These are the activations of a small neural network, seen along a few directions. Each row is one input.
In each table, some parts of the input vary, and every possible input appears once, in random order.
A made-up example of a description, with smaller parts first: one of 8 places around a ring, together with either a single point or one of 11 places around a ring or (one of 2 separate values, together with one of 6 places along a line).
Shared parts are said once, and a part with two or three values counts as separate values.
(in the rows, 128 means zero)

Other details of the inputs vary at random and push rows far along three fixed directions, the same in every table; ignore that.
To show where, the next rows are all for the same input, with only those details redrawn:
[137 116 121 121 115 122 142 129 147 144 124 134 135 136 124]
[136 116 122 121 115 122 142 129 148 144 124 134 135 137 124]
[137 116 121 121 115 123 142 129 147 144 124 134 135 136 124]
[100 130 164  97 144  96 139 134  83  40 130 107  94 149 189]
[ 74 173 139 183 133 168  83 132 124 100 171 135 112  86  93]
[ 41 105 149 164 177  35  55  79  48 242  73 112 100  14 123]

Table:
x1: [105 125 163  97 140 101 136 136  75  37 134  98  93 149 195]
x2: [151 111 119 121 118 124 134 127 142 142 129 124 136 133 124]
x3: [151 147 110 116 125 144 139 126 114 162 105 127 130 156 122]
x4: [146 115 124 119 121 118 140 129 138 143 130 132 146 131 122]
x5: [151 111 123 124 129 127 140 131 140 139 127 137 149 131 123]
x6: [100 130 164  97 144  96 139 134  83  40 130 107  94 149 189]
x7: [149 117 121 121 133 126 137 123 153 135 118 136 144 129 128]
x8: [147 147 106 115 125 144 136 126 122 159 101 125 124 160 121]
x9: [145 116 121 120 121 119 138 126 148 141 124 132 137 134 120]
x10: [154 106 119 125 126 131 134 128 143 140 124 128 139 131 125]
x11: [ 88 175 137 190 142 184  80 134 134  83 176 139 119  89  85]
x12: [114 213 111 185 118 233  89 147 133  99 173 133 114 134  76]
x13: [155 110 120 122 129 131 132 125 146 138 122 129 143 127 132]
x14: [152 116 123 121 132 129 138 127 144 137 126 139 153 128 130]
x15: [139 116 123 120 114 124 145 134 138 146 131 134 145 133 126]
Q: Describe the family of inputs behind these rows.
A: one of 3 separate values, together with either a single point or one of 4 places along a line
Q: The inputs of x6 and x15 match in every part but the choice among 3 separate values. If x9 is changed in the same way as x6 into x15, which row does it become?
A: x4
Q: Which other rows agree with x10 in the choice among 3 separate values? List them by row number.
A: x1, x2, x12, x13

Table:
x16: [133 114 125 108 131  94 136 115 112 156  93 121 120 137 143]
x17: [109 132 133 147 136 131 116 127 135 124 138 140 135 104 115]
x18: [110 145 123 147 128 142 112 129 119 139 129 126 117 116 116]
x19: [111 156 127 147 133 148 111 123 126 137 132 137 125 115 110]
x20: [144  73 118 112 124  72 136 106 134 219  83 124 143 109 134]
x21: [127 112 157  85 130  94 154 138  96  51 134 107 111 157 187]
x22: [134  94 109 114 134  73 129 102 118 231  69 123 135 111 121]
x23: [124 109 132 103 137  88 134 119  96 152  93 114 113 135 159]
x24: [129 111 130 107 129  93 140 121  99 153 101 115 120 137 147]
x25: [129 145 128 151 147 156 101 124 115 117 139 126 130 107 116]
x26: [127 114 156  89 140  95 154 134 108  49 128 113 108 158 182]
x27: [178 151 103 119  93 190 165 150 193 112 150 152 155 184 104]
x28: [128 146 132 145 150 156 103 127 113 105 142 125 129 113 120]
x29: [112 134 132 148 135 134 117 128 138 122 142 142 136 108 115]
x30: [127 136 143  93 135 111 146 136 101  66 120 111 105 168 171]
x31: [207  78  94  85  81 121 190 140 194 174 120 143 172 180 123]
x32: [180 126 103 125  82 184 166 153 206 105 164 147 158 174 108]
x33: [110 145 124 146 127 146 111 128 119 136 132 128 116 118 115]
x34: [145 134 143 108 150 131 133 138  99  56 131 110 121 153 172]
x35: [114 131 131 148 132 132 115 126 139 122 142 134 127 108 111]
x36: [111 155 129 144 135 143 113 124 123 133 131 134 124 116 115]
x37: [108 144 128 149 126 142 109 129 114 145 134 127 120 113 108]
x38: [116 146 125 149 122 148 114 132 123 144 140 129 123 120 105]
x39: [107 131 135 147 138 132 115 125 134 128 137 140 133 101 115]
x40: [112 131 133 146 123 131 113 131 127 128 148 128 129 103 113]
x41: [110 129 133 147 127 135 111 127 132 128 140 127 126 102 118]
x42: [113 132 131 149 132 133 114 125 139 122 144 135 127 109 111]
Q: The inputs of x37 and x24 match in every part but one. If x19 is changed in the same way as x37 into x24, which row does it become?
A: x36
Q: Describe the family of inputs behind these rows.
A: one of 3 separate values, together with either a single point or (one of 2 separate values, together with one of 4 places along a line)
Q: Which other rows does x31 become when the choice among 3 separate values takes its other values? List them by row number.
A: x21, x40

Table:
x43: [ 79 178 157 130 134 156 119 140 101  47 161 125 101 137 142]
x44: [148  89 123  77 109  85 161 129 115 132 103 107 117 174 168]
x45: [105 151 165 149 136 155 110 137 110  35 180 118 111 115 148]
x46: [182  81 122  80 118  91 185 138 144 125 114 130 165 166 165]
x47: [159 177  99 155 117 226 114 143 183 113 162 146 151 139 101]
x48: [120 106 115 157 139 102 107 106 152 205 105 153 146  84  92]
x49: [129 132 103 150 106 135 122 134 142 212 126 144 153 107  84]
x50: [160 161  99 171 116 233 125 151 166 122 157 150 148 150  71]
x51: [118 117 115 152 107 122 112 112 123 215 116 132 132  94  98]
x52: [ 79  98 162 135 169  62  79 109  66 132 115 100  96  67 157]
x53: [196 129 120  68 130 115 171 131 118  87 107 112 130 202 158]
x54: [117 128 104 149 112 128 123 117 154 201 112 131 126 108  89]
x55: [ 59 137 156 136 163  67  96 109  65 146  94 118  83  89 152]
x56: [176  84 127  65 124  97 188 128 154 117 108 135 158 171 160]
x57: [ 93 151 154 146 140 146 110 135 126  31 160 118 103 115 135]
Q: Describe the family of inputs behind these rows.
A: either one of 3 separate values or (one of 2 separate values, together with one of 6 places around a ring)
Q: List by row number the other inputs of the same sort as x54.
A: x43, x44, x45, x46, x48, x49, x51, x52, x55, x56, x57
